Look-ups in named tables: a row name and a column name give one cell, copied from the table.

Tak =
         Feme  Nas  Lup  Megaz
Liseti    135  427  462    417
Gof       874  899  833    813
Tebufiv   841  834  797    836
Dinopos   494  651  764    667

Megaz of Dinopos is 667
Lup of Gof is 833
Feme of Tebufiv is 841
Nas of Tebufiv is 834
Nas of Dinopos is 651
Nas of Liseti is 427
Feme of Gof is 874
Megaz of Gof is 813
Feme of Dinopos is 494
Lup of Liseti is 462
Megaz of Liseti is 417
Lup of Dinopos is 764
Lup of Tebufiv is 797
Nas of Gof is 899
Feme of Liseti is 135
Megaz of Tebufiv is 836
Which row has the largest Nas? Gof

Pedudof:
          Gaf   Zuz  Vosiko  Kaluma  Gugo   Far  Lonavan  Mafunu
Ruv       -44   315     701    -113   -34  -339     -641     209
Botisa   -199   169    -601     646  -241   -21       66    -400
Gupa      -92    54    -703     593  -127   167      361    -347
Devez     138  -119    -618     352   119   440      734    -134
Dit       221   128     867    -418   258   -50     -259     484
Zilune    422  -220      20    -195   442   562      786     338
Fam       -44   315     702    -115   -35  -340     -638     215
Lup      -232   383     266     262  -250  -423     -668    -104
Dagemin   -70    39    -706     583  -112   189      390    -336
Bev      -288   359     -30     449  -315  -363     -543    -255

Fam, Gugo: -35
Gupa, Kaluma: 593
Lup, Gugo: -250
Dit, Mafunu: 484
Devez, Zuz: -119
Bev, Gugo: -315

Nuz:
|  | Kas | Kososo | Veb | Gepu | Ruzamek | Dafunaz | Meridun |
|---|---|---|---|---|---|---|---|
| Dagiri | 27 | 206 | 174 | 198 | 143 | 88 | 161 |
| Venab | 79 | 75 | 41 | 156 | 52 | 66 | 74 |
| Pil | 204 | 33 | 55 | 29 | 62 | 98 | 46 |

What is the Gepu of Venab in Nuz?
156
What is the Gepu of Dagiri in Nuz?
198
What is the Kososo of Venab in Nuz?
75
What is the Gepu of Pil in Nuz?
29
What is the Veb of Dagiri in Nuz?
174
What is the Ruzamek of Venab in Nuz?
52
What is the Ruzamek of Dagiri in Nuz?
143
What is the Kas of Pil in Nuz?
204
What is the Veb of Pil in Nuz?
55
What is the Meridun of Dagiri in Nuz?
161
What is the Kas of Dagiri in Nuz?
27
What is the Meridun of Pil in Nuz?
46
What is the Dafunaz of Venab in Nuz?
66
What is the Dafunaz of Dagiri in Nuz?
88
What is the Kas of Venab in Nuz?
79
What is the Kososo of Dagiri in Nuz?
206
What is the Dafunaz of Pil in Nuz?
98
What is the Meridun of Venab in Nuz?
74
What is the Kososo of Pil in Nuz?
33

Table Ruvati
cols = Rodum, Penu, Ligag, Galaluv, Lusizan
Punuzo: [178, 89, 137, 152, 215]
Ruguze: [156, 67, 150, 130, 185]
Suvu: [159, 78, 184, 133, 60]
Getu: [174, 135, 125, 166, 179]
Laketeg: [176, 159, 136, 172, 104]
Niratot: [156, 65, 152, 124, 133]
Dupegu: [172, 144, 153, 165, 78]
Ralo: [160, 113, 126, 149, 184]
Sud: [183, 180, 133, 195, 115]
Zes: [171, 164, 125, 180, 156]
Sefige: [146, 86, 168, 128, 83]
Mef: [123, 66, 171, 119, 122]
Tegamot: [144, 115, 171, 147, 70]

What is the Rodum of Getu in Ruvati? 174
What is the Rodum of Zes in Ruvati? 171
What is the Rodum of Laketeg in Ruvati? 176
What is the Lusizan of Getu in Ruvati? 179
What is the Penu of Suvu in Ruvati? 78
What is the Lusizan of Sud in Ruvati? 115
What is the Ligag of Sefige in Ruvati? 168
What is the Galaluv of Zes in Ruvati? 180

Rebog =
	Paburo	Bosa	Nog	Gep
Pigar	208	160	149	126
Vuk	91	138	107	102
Lito	130	125	150	147
Biv	153	147	139	128
Nez	168	157	149	157
Dotuka	130	125	130	159
Vevi	144	152	97	153
Regik	129	131	164	148
Minifov	125	136	157	145
Todet	119	133	121	144
Kad	148	143	131	149
Laz	131	141	95	130
Fuf	59	109	181	151

Fuf, Nog -> 181
Pigar, Nog -> 149
Vevi, Gep -> 153
Fuf, Bosa -> 109
Todet, Nog -> 121
Laz, Nog -> 95
Regik, Nog -> 164
Minifov, Paburo -> 125
Minifov, Gep -> 145
Which row has the largest Gep? Dotuka

Rema:
        Tovad     Ril    Bofo  Tinezi    Bivi  Dizuvul     Tef  Zolebed  Vefele   Vutuk
Vodeka  47397  -54827   24016   33444  -59979    58655  -45961    32612    8875   60436
Depal   55595   13489   80500  -25742   75539    27525  -11916   -46406  -12536  -59717
Muf     80436   54878  -67938   49307  -13714   -53563   -1389    56461    6845   63483

What is the Vefele of Muf in Rema?
6845
What is the Bivi of Vodeka in Rema?
-59979
What is the Zolebed of Depal in Rema?
-46406
What is the Tinezi of Depal in Rema?
-25742
What is the Tovad of Depal in Rema?
55595
What is the Tovad of Vodeka in Rema?
47397

Tilep:
|  | Vak | Gaboba | Puvi |
|---|---|---|---|
| Bos | 78176 | 70390 | 37562 |
| Suf | 67753 | 74943 | 51958 |
| Sige | 89632 | 9822 | 61939 |
| Vesiz | 42527 | 60214 | 55331 |
| Bugaf | 73235 | 6843 | 78982 |
| Rop | 17381 | 86366 | 39981 |
| Kipuva | 42316 | 33710 | 89510 |

Bos, Vak -> 78176
Bos, Puvi -> 37562
Kipuva, Puvi -> 89510
Vesiz, Puvi -> 55331
Bugaf, Gaboba -> 6843
Rop, Gaboba -> 86366
Kipuva, Vak -> 42316

Table Vilug
cols = Nur, Mabapa, Napazen
Vifum: [108, 119, 104]
Dav: [130, 147, 194]
Susit: [118, 32, 144]
Pemaze: [115, 137, 189]
Rorav: [94, 104, 105]
Lev: [114, 33, 150]
Gez: [106, 17, 136]
Sep: [109, 106, 106]
Kiziz: [121, 31, 144]
Kop: [126, 138, 200]
Vuv: [118, 21, 154]
Navuvo: [122, 153, 191]
Kagin: [102, 122, 97]

What is the Napazen of Dav in Vilug?
194
What is the Mabapa of Dav in Vilug?
147
What is the Mabapa of Vifum in Vilug?
119
What is the Mabapa of Navuvo in Vilug?
153
What is the Napazen of Sep in Vilug?
106
What is the Mabapa of Gez in Vilug?
17
What is the Napazen of Vifum in Vilug?
104
Which row has the largest Mabapa? Navuvo

